array([[ -61.5,  -74.2, -147.9,  -33.5, -219.0],
       [-116.9, -122.9,  -88.0,   29.1, -111.9],
       [ -61.5,  -74.2, -234.5,  137.5, -219.3]]) result: -88.0

array([[-1.2,  0.9,  1.6,  0.4, -0.6,  1.3],
       [-1.3,  1.1,  1.7,  0.3, -0.8,  1.5]]) result: 0.4

array([[ 0.005,  0.009, -0.132,  0.146],
       [ 0.049,  0.031, -0.113,  0.136]]) result: 0.009

array([[-10.403, -15.421,  13.674, -20.058, -15.697,   0.679],
       [ -8.281,  -9.510,   7.944, -16.004, -13.890,  -6.563]]) result: -20.058

array([[ 15.27, -14.57,   9.96,   6.27, -14.59],
       [  1.46,  -0.77,   1.57,   1.14,  -0.59]]) result: 9.96

array([[ 0.04,  0.05,  0.04,  0.03,  0.05],
       [ 0.03, -0.01,  0.04,  0.04, -0.02],
       [-0.01,  0.04, -0.20,  0.07,  0.18]]) result: 0.04

array([[ 0.029,  0.186, -0.015, -0.215, -0.105, -0.083],
       [ 0.010, -0.078, -0.186, -0.025,  0.004, -0.018]]) result: -0.215

array([[-0.100, -0.158, -0.081, -0.119],
       [ 0.184,  0.176,  0.190,  0.197]]) result: -0.158

array([[-1.55,  1.31,  1.57, -0.63, -1.05, -0.80],
       [-1.26,  0.12, -1.36,  0.82,  0.01,  0.35],
       [-0.83, -0.28, -1.12,  0.62,  0.16,  0.25]]) result: 0.82
---
array([-67,  14, -11,  34])	34
array([ 71,  -6, -19, -22,   0,  -1,  14])	14
array([-13,  32,   2,  14,  77,  70])	70
array([ 34,  61, -61,  71,  29])	29
array([ 65,  -1,  35,  -6, -19,  24])	24
array([ 62,  12, -58, -40])	-40
array([ 78,  46,  26,  37, -12])	-12
array([ 31,  47,   1, -16,   7, -27,  72])	72
---
1745	2796	8898	3977	5222	8876
4300	5698	3116	7794	5534	2274
9358	9460	6813	4575	4951	3382
-> 4575

3	1	2	3	9	2	2 -> 9

15	54	87	91	48	61 -> 91

751	929	380	179 -> 929

24	93	88	90	65	8	61 -> 65

7891	3553	3541	7900
6384	2536	7656	1772
-> 2536

6	4	3	1	7 -> 3
---
5  4  8  4  2  6
4  7  6  8  4  5
2  7  7  9  5  3
gives 7

4  6  7  4  7  4  6
4  2  2  5  6  5  4
4  6  5  0  1  3  6
gives 2

3  4  5  3  4  4  2
4  3  4  7  3  9  4
0  0  1  4  7  3  2
gives 3

-720   455   521    15
-640   513   774    76
-201   258   619  -412
gives 513

-14  -41   45   38  -40  -41
-27   41    5  -33   -8  -28
-44    8   24  -10   30  -21
gives 41

6951  3801  6518  6310  5395  3215
8316  6555  7138  5985  6955  7094
7713  6798  8293  4538  6901  7334
gives 6555

6955  7880  6669  3779
5925  8419  7043  3090
2825  3598  3845  5428
gives 8419
---
 1.65  -1.41   0.85   1.69 -> -1.41
-0.104   0.180  -0.065  -0.046  -0.106  -0.059 -> -0.046
 0.4  -0.2   0.1   1.0  -1.6  -0.9 -> 1.0
-12.9  -18.4    0.1   15.1    5.0  -19.6   -7.1 -> 5.0
-0.71  -0.40   0.74   1.31   1.04   0.84  -1.38 -> 1.04
  85.3   -61.2   181.7    34.7  -160.4    26.3 -> 34.7
 0.17   0.07   0.09   0.12   0.05  -0.10 -> 0.12
 0.493   1.200   1.771  -0.820  -0.918  -0.990 -> -0.820
 -9.2    7.5  -13.9   12.2    8.6    0.5   13.8 -> 8.6
---
Q:
[[ 13 -16 -43  12 -55 -18 -19]
 [ 43 -29  40 -35  11  13  31]
 [ 68  42 -11 -43  -4 -26   4]]
A: 31

Q:
[[-1  1 15 69 19 -2  1]
 [60  3 -1  1  2  3  1]
 [-1  0 10 69 35 -2  1]]
A: 1

Q:
[[-13 -10  66  23  15]
 [ 22  -6 -40 -23   1]
 [  5  39 -11  13   1]]
A: 1

Q:
[[  2  30 -24  -9]
 [-15  15  21 -66]
 [ 11 -15 -10 -16]]
A: -66

Q:
[[ 20  29 -20  -3]
 [ 55 -16 -34  72]
 [ -4   9 -24 -30]]
A: 72

Q:
[[-36  -6 -70  11]
 [-43  -7 -18 -20]
 [ 20   5  11  -4]]
A: -20

Q:
[[ 30  10  18 -11]
 [-43  -4 -28 -56]
 [ 16 -33  30  24]]
A: -56
---
array([-20, -77, -52,  37]) >> -20, 37
array([  0,  27, -57, -79]) >> 0, -79
array([ 34, -65,  -5,  -6, -39]) >> 34, -39
array([ 44, -64, -13, -15]) >> 44, -15
array([ 14,  39,  63, -47, -17]) >> 14, -17
array([-62, -31,  11,  19,  40]) >> -62, 40
array([-17, -28,  43, -37,  69,  32,  30]) >> -17, 30
